A small network was shown many inputs. Here are its activations along a few directions, one row for each input.
In each table, some parts of the input vary, and every possible input appears once, in random order.
Descriptions start from the smaller parts, as in this example, which fits no table here: one of 5 places around a ring, together with either a single point or one of 11 places along a line or (one of 3 separate values, together with one of 4 places along a line).
Shared parts are said once, and a part with two or three values counts as separate values.
In the rows, 128 means zero.

Other details of the inputs shift rows strongly along two fixed directions, in all tables alike. That doesn't count.

Table:
R1: [119  52 112 122  80 126 151 123 107 121 164 146  62]
R2: [100 193 168 101 147 128 104 152 131 119 100  71 181]
R3: [ 98 159 157  78 108 118 108 152 144 115  92  69 169]
R4: [147  63  93 133  74 122 150 116 113 132 158 153  91]
R5: [ 84  94 139  76  61 116 122 147 116 118 140  61 147]
R6: [147 114 126 130 151 131 140 106 127 135 140 164  95]
R7: [128  84 105 135  77 115 146 139 124 115 149 139  99]
R8: [143 157 141 145 186 135 120 119 131 138 121 168 110]
R9: [131  69 104 143  78 125 148 134 121 119 154 149  85]
R10: [144  95 115 127 135 128 140  99 130 127 142 163  80]
R11: [ 92 154 154  90 114 114 108 145 124 121 123  62 173]
R12: [135 149 143 150 174 144 123 120 109 132 127 145 112]
R13: [145 153 126 161 159 127 126 126 148 128 110 157 125]
R14: [134 142 138 152 178 137 119 110 106 137 138 143 117]
R15: [157 182 131 176 199 148 117 108 140 150 124 165 143]
R16: [141 147 119 171 157 130 127 122 134 120 127 156 116]
R17: [144 188 137 184 207 146 106 118 136 139 125 156 150]
R18: [141  47 110 105  82 128 154 113 110 129 153 151  73]
R19: [148 184 129 184 203 134 112 115 132 136 130 164 142]
R20: [156 183 122 175 195 135 117 103 142 140 120 161 139]
R21: [ 96 195 165 100 144 126 101 147 136 114  95  62 181]
R22: [105 186 161 103 110 130 104 173 135 114  87  47 211]
R23: [155 141 119 156 157 131 134 113 148 128 120 158 124]
R24: [ 83  91 129  77  53 103 125 137 119 109 140  60 137]
R25: [143 128 137 130 163 145 131 110 131 140 131 154 110]
R26: [102  97 118  69  24 101 132 156 135 117 131  60 168]
R27: [132 133 127 121 144 125 126 112 121 140 142 134 118]
R28: [125  73  94 140  77 109 138 122 123 114 157 138  98]
R29: [115 142 150  74  75 124 121 166 145 119  91  48 206]
R30: [143 173 135 171 183 140 111 122 123 135 123 143 152]
R31: [145  58 103 137  73 122 154 133 121 125 141 161  82]
R32: [117 175 159  94 145 135 103 136 123 137 107  74 182]
R33: [100 148 154  82  73 121 114 179 154 118  89  53 198]
R34: [125  70 112 109  90 126 142 112 114 137 162 136  87]
R35: [109  59  69 131  80 126 171 131 112 123 143 166  95]
R36: [141 127 122 142 124 121 134 138 141 129 121 150 123]
R37: [156 149 127 152 160 132 133 120 145 134 122 159 134]
R38: [131 106 131 126 131 135 133 125 126 135 131 153  95]
R39: [129 133 125 123 143 125 122 103 126 133 138 131 114]
R40: [111 152 109 144 204 146 142 119 110 141 120 166 116]
R41: [139 158 152 133 175 143 117 127 123 138 107 143 128]
R42: [141  73 109 120  80 127 149 130 139 127 141 139 110]
Each input here is: one of 2 separate values, together with either a single point or (one of 4 places along a line, together with one of 5 places around a ring).
- The inputs of R33 and R38 match in every part but the choice among 2 separate values. If R15 is changed in the same way as R33 into R38, which row does it become? => R34
- Which other rows does R41 become when the place on the line of 4 takes its other values? List them by row number. => R3, R8, R38
- Start at R16 and move only the place on the line of 4, one step at a time. The first step leads to R7. Which rows follow, in order? => R9, R22

Table:
R43: [116  52  93 122  72 117 155 130 107 115 151 139  81]
R44: [120 132 138 119 123 119 121 128 120 124 131 114 128]
R45: [119  20  82 109  22 100 158 131 115 119 169 137  72]
R46: [131 129 124 131 115 126 129 130 132 128 132 116 148]
R47: [126 131 124 141 135 136 131 135 128 132 121 143 124]
R48: [119 128 138 118 126 133 127 138 116 124 122 114 124]
R49: [127 126 124 124 120 125 133 141 139 125 120 124 142]
R50: [122 133 122 140 140 136 133 135 115 127 123 136 121]
R51: [114 139 142 110 120 122 123 131 130 119 123 103 135]
R52: [132 131 135 115 119 125 126 131 141 126 126 118 130]
R53: [114 134 120 127 123 126 129 132 123 119 125 113 132]
R54: [130 133 144 108 116 131 128 141 134 129 113 111 143]
R55: [148 126 131 143 140 132 127 113 129 134 140 142 120]
R56: [122 127 141 118 121 133 125 138 128 129 119 121 127]
R57: [117 138 125 119 114 123 126 139 142 124 118 111 145]
R58: [125 129 121 119 163 137 135 101 120 142 139 147 107]
R59: [128 129 133 125 128 128 124 122 135 126 127 128 118]
R60: [114 136 147 111 121 129 125 143 123 123 118 108 136]
R61: [136 132 133 133 137 123 120 123 130 134 131 136 120]
R62: [144 125 134 128 140 130 132 123 135 130 121 140 123]
R63: [137 133 119 141 133 123 128 129 133 132 132 139 132]
R64: [138 122 118 129 125 131 135 127 134 127 116 135 137]
R65: [124 133 119 149 138 131 126 124 114 125 139 127 127]
R66: [119 129 124 136 116 127 122 131 128 127 134 114 142]
R67: [131 132 135 139 138 130 119 119 124 128 142 132 123]
R68: [130 132 121 123 116 124 134 131 139 125 121 121 141]
R69: [131 125 130 138 152 133 129 120 117 125 128 142 105]
R70: [122 130 123 140 142 128 134 130 124 123 125 140 124]
R71: [117 125 124 126 121 127 129 137 134 124 117 122 138]
R72: [126 134 119 141 135 129 129 124 135 127 126 138 124]
R73: [120 131 118 136 130 122 127 129 114 125 132 124 127]
R74: [124 136 119 138 136 127 130 125 132 123 130 139 125]
R75: [126 131 123 146 144 134 137 131 119 128 128 151 115]
R76: [138 123 135 112 121 130 128 128 134 127 114 120 136]
R77: [129 131 133 140 141 131 121 119 114 126 140 124 119]
R78: [134 127 123 130 124 132 138 136 132 131 120 136 134]
R79: [106 133 135  97 130 132 121 121 118 138 136  96 150]
R80: [132 131 122 125 116 119 129 132 132 129 125 121 145]
R81: [129 133 128 116 112 134 131 142 133 128 109 115 152]
R82: [135 126 135 131 142 130 126 126 135 130 123 140 118]
R83: [126 134 118 147 144 127 134 120 125 124 133 146 114]
R84: [138 128 133 126 126 122 124 127 132 132 133 130 126]
R85: [128 130 142 108 119 126 125 141 140 125 116 110 143]
R86: [120 127 130 112 155 143 136 119 113 145 131 142 117]
R87: [111 138 130 129 116 124 123 136 122 121 133 102 150]
R88: [129 132 137 130 140 135 127 131 125 129 126 141 117]
R89: [116 131 127 124 119 130 131 144 126 125 121 126 136]
R90: [126 131 133 123 130 126 125 123 132 123 131 129 119]
R91: [131 132 128 138 149 131 127 115 120 125 133 139 104]
R92: [133 132 141 108 115 134 126 137 132 130 110 111 145]
R93: [133 129 133 147 145 130 124 114 118 128 145 139 112]
R94: [132 132 133 134 137 125 119 120 127 132 131 135 119]
R95: [124 129 121 138 140 129 131 131 129 124 125 143 127]
R96: [133 128 137 124 118 127 122 130 133 129 136 114 137]
R97: [131 134 133 132 139 124 120 121 124 129 135 136 120]
R98: [146 131 130 127 134 132 128 115 136 130 123 136 122]
R99: [135 123 121 130 127 127 137 131 136 127 120 135 136]
R100: [134 130 137 131 137 135 127 132 131 134 123 141 117]
R101: [119 131 123 129 117 121 122 133 129 128 126 119 139]
R102: [146 131 113 143 137 133 135 115 135 130 125 149 123]
R103: [123 124 137 124 134 127 129 127 124 122 126 129 118]
R104: [136 126 137 124 126 133 131 137 133 132 125 133 123]
R105: [118 130 143 110 121 127 120 137 135 124 113 107 139]
R106: [139 126 119 138 121 131 128 122 129 130 132 128 141]
R107: [127 133 122 124 117 124 131 136 141 125 125 121 139]
R108: [122 130 124 135 116 125 123 134 132 128 134 116 143]
R109: [139 129 121 145 139 135 137 134 132 134 127 153 121]
R110: [129 133 131 134 142 125 121 120 114 127 133 128 116]
R111: [130 132 117 148 141 124 127 122 123 129 138 149 120]
R112: [123 133 142 119 115 125 115 133 133 128 130 102 144]
R113: [147 130 129 135 142 130 132 114 136 131 129 147 113]
R114: [126 123 135 123 133 128 126 128 129 123 126 132 120]
R115: [143 132 117 138 131 127 128 121 129 132 126 139 135]
R116: [113 128 128  98 135 126 126 117 115 141 135 114 133]
R117: [117 132 128 118 118 124 127 145 139 124 113 112 149]
R118: [122 137 139 110 116 123 120 134 141 125 119 106 137]
R119: [117 135 131 119 115 130 128 150 135 129 113 114 146]
R120: [120 134 142 120 116 127 114 131 130 127 130 100 144]
R121: [151 128 127 137 140 129 126 112 127 135 130 147 118]
R122: [136 132 121 147 132 129 128 127 132 131 140 135 135]
R123: [144 131 132 131 136 124 126 119 130 134 130 136 125]
R124: [128 133 118 149 143 123 130 121 118 128 137 146 118]
R125: [130 130 118 154 140 130 127 120 123 128 145 145 124]
R126: [110 122 131  94 140 133 133 121 120 137 127 118 133]
R127: [143 124 132 129 123 132 124 117 128 131 133 125 132]
- Describe the family of inputs behind these rows. => one of 5 places along a line, together with either a single point or (one of 2 separate values, together with one of 8 places along a line)
- The inputs of R74 and R95 match in every part but the place on the line of 5. If R72 is changed in the same way as R74 into R95, which row does it become? => R71
- The inputs of R44 and R51 match in every part but the place on the line of 5. If R124 is changed in the same way as R44 into R51, which row does it become? => R83
- The inputs of R98 and R121 match in every part but the place on the line of 5. If R68 is changed in the same way as R98 into R121, which row does it become? => R80
- Which other rows does R104 become when the place on the line of 5 takes its other values? List them by row number. => R52, R84, R85, R96
- Which other rows does R102 become when the place on the line of 5 takes its other values? List them by row number. => R64, R81, R106, R115
- Start at R48 and move only the place on the line of 8, one step at a time. The first step leads to R60. Which rows follow, in order? => R88, R56, R100, R104, R54, R92

Table:
R128: [123 122 134 115 109 125 126 136 131 124 127 113 131]
R129: [127 120 131 116 105 124 126 131 129 125 131 111 133]
R130: [130 122 124 136 139 127 129 118 123 127 135 142 110]
R131: [123 125 133 111 113 122 125 133 133 127 126 112 138]
R132: [122 121 133 114 110 128 127 138 129 126 123 114 134]
R133: [138 136 117 153 142 130 128 123 130 129 132 144 129]
R134: [127 136 130 127 115 127 127 143 141 124 115 117 149]
R135: [134 140 121 153 147 132 129 128 133 129 126 147 127]
R136: [124 118 126 110 106 125 130 130 130 127 127 113 134]
R137: [133 145 130 142 160 136 126 119 124 133 128 140 130]
R138: [131 120 118 134 134 129 133 116 122 131 138 141 114]
R139: [125 121 133 115 107 123 126 134 130 126 130 113 133]
R140: [134 167 138 136 143 131 116 136 142 128 109 113 169]
R141: [132 118 121 137 135 127 130 115 123 130 140 141 113]
R142: [120 127 131 109 114 127 128 136 134 126 120 113 137]
R143: [122 120 128 109 107 123 130 134 131 128 126 115 134]
R144: [129 137 130 126 116 125 127 140 138 122 113 116 148]
R145: [129 135 128 126 113 124 126 141 139 126 119 118 150]
R146: [130 120 124 138 135 130 130 122 120 132 138 143 113]
R147: [127 124 121 134 139 131 133 121 124 130 134 144 112]
R148: [122 122 129 109 110 124 130 133 130 124 121 114 132]
R149: [136 138 118 152 144 129 129 127 131 131 130 147 127]
R150: [129 122 123 135 139 131 134 122 119 128 132 143 113]
R151: [132 123 125 139 135 128 129 120 123 131 140 142 112]
R152: [124 120 132 114 109 125 127 137 128 128 126 114 135]
R153: [130 125 127 140 139 130 129 121 124 129 137 143 111]
R154: [128 121 123 136 139 133 134 124 122 130 133 145 113]
R155: [125 124 134 115 110 124 126 134 129 123 126 112 131]
R156: [122 121 131 111 112 127 131 136 127 124 121 114 134]
R157: [125 117 128 112 108 127 131 133 128 127 126 113 136]
R158: [129 121 124 137 139 129 130 119 126 129 136 144 111]
R159: [123 121 132 111 111 122 127 132 131 123 124 113 132]
R160: [129 121 120 134 135 128 133 120 123 132 137 144 112]
R161: [132 117 122 138 132 130 130 119 119 131 139 141 113]
R162: [123 129 136 114 116 127 125 137 128 125 119 110 138]
R163: [130 123 126 138 138 130 130 122 119 129 133 142 112]
R164: [123 119 130 111 110 126 131 137 129 128 125 115 136]
R165: [135 140 121 152 147 129 129 126 130 127 125 145 126]
R166: [134 121 124 140 133 129 129 116 122 129 142 140 112]
R167: [132 228 169 139 206 146  94 134 143 138  88 102 197]
R168: [129 121 125 139 137 132 130 123 121 130 135 144 111]
R169: [122 119 132 111 110 124 127 134 133 125 126 114 132]
R170: [126 117 129 112 107 122 127 129 131 126 130 112 133]
R171: [130 120 123 136 137 126 130 118 124 131 139 143 112]
R172: [132 126 127 140 139 128 128 119 122 127 136 141 110]
R173: [129 123 121 133 138 129 133 119 122 128 133 143 111]
R174: [131 146 131 141 162 135 126 122 124 135 127 143 129]
R175: [121 120 131 111 112 128 131 138 130 126 122 115 135]
- Describe the family of inputs behind these rows. => one of 2 separate values, together with one of 4 places along a line, together with either a single point or one of 5 places around a ring
- The inputs of R131 and R171 match in every part but the choice among 2 separate values. If R162 is changed in the same way as R131 into R171, which row does it become? => R163
- The inputs of R133 and R140 match in every part but the choice among 2 separate values. If R173 is changed in the same way as R133 into R140, which row does it become? => R148
- Which other rows does R136 become when the place on the ring of 5 takes its other values? List them by row number. => R129, R157, R167, R170
- Which other rows does R142 become when the choice among 2 separate values takes its other values? List them by row number. => R147
- List by row number the other rows that have the choice among 2 separate values and the place on the line of 4 in common with R152. => R131, R139, R143, R145, R164
- Start at R163 and move only the place on the line of 4, one step at a time. The first step leads to R168. Which rows follow, in order? => R146, R161
- Which other rows does R171 become when the place on the line of 4 takes its other values? List them by row number. => R130, R141, R158

Table:
R176: [137  86 123 112 131 126 144 102 108 136 154 146  88]
R177: [158 155 128 135 151 126 133 127 143 139 109 136 159]
R178: [ 84 114 151  70  76 125 117 157 122 125 130  41 168]
R179: [128 103 113 155 149 128 134 117 101 125 133 174  70]
R180: [108  25 109  80  51 112 149 121 108 121 174 123  80]
R181: [143 163 127 156 169 132 113 103 131 150 144 157 130]
R182: [162  42  76 143  99 125 158  69 116 135 181 191  40]
R183: [129 147 145 114 175 139 120  94 132 137 125 122 129]
R184: [122 140 147  82 129 127 129 141 120 130 103 102 139]
R185: [127 143 131 107 121 125 112 129 130 131 134 102 164]
R186: [ 95  76 113  93  37 115 135 166 126 100 114  85 140]
R187: [106 170 161 103 144 140 112 159 126 135  99  82 161]
R188: [148  43  71 175  99 118 147  90  95 126 186 193  43]
R189: [159 135 123 147 169 144 145 120 135 135 115 178 113]
R190: [196 199 211 176 187 133  74 117 164 122 113 134 125]
R191: [ 99  80 122  90  31 125 148 168 122 104 118  84 144]
R192: [113 118 139  87 117 125 128 144 122 126 118 116 125]
R193: [113 188 132 141 135 111 113 154 153 112 104  89 187]
R194: [135 152 126 158 146 139 121 114 109 130 141 132 141]
R195: [121 177 135 142 140 119 106 150 141 120  93  94 193]
R196: [167  92  95 152 128 126 152  94 144 137 136 179  91]
R197: [161  98 100 159 136 123 145 116 137 137 144 185 104]
R198: [103 189 141 131 141 128 115 162 153 106  95  94 176]
R199: [152 165 125 170 172 128 124 119 151 149 122 171 140]
R200: [100 111 141  96 107 119 123 125 124 136 145 106 127]
R201: [123 153 123 161 177 128 129 123 121 121 130 165  86]
R202: [115 106 121 144 144 127 124 110 106 124 148 139 100]
R203: [105  95 130 104  83 126 144 144 100 117 126 110 108]
R204: [157 160 123 181 178 142 125 128 141 147 123 160 141]
R205: [154 115 113 126 127 126 135 104 116 139 147 143 117]
R206: [140 155 133 155 168 143 129 129 147 141 115 175 126]
R207: [121 139 130 119 109 132 113 139 124 135 137  86 160]
R208: [117 139 145  83 129 131 125 126 134 127 100 100 133]
R209: [131 211 131 177 200 130 102 114 133 126 131 134 153]
R210: [ 81 132 156  81  86 125 119 150 111 115 122  47 176]
R211: [105  98 120  98  33 110 140 165 127 110 120  67 173]
R212: [ 89 175 149 119 148 117 107 137 130 114 126  79 160]
R213: [137 150 136 129 157 142 127 143 147 128 106 147 149]
R214: [148 160 132 170 184 159 128 136 140 140 114 165 129]
R215: [127  45  99  88  44 125 160 128 142 115 131 128  93]
R216: [132 102 121 137 141 129 141 114 117 144 143 185  65]
- Describe the family of inputs behind these rows. => either a single point or (one of 5 places around a ring, together with one of 8 places along a line)
- Start at R198 and move only the place on the line of 8, one step at a time. The first step leads to R186. Which rows follow, in order? => R191, R214, R206, R213, R189, R215
- Start at R191 and move only the place on the ring of 5, one step at a time. The first step leads to R203. Which rows follow, in order? => R210, R194, R211
- Which other rows does R177 become when the place on the line of 8 takes its other values? List them by row number. => R193, R195, R196, R197, R199, R204, R211
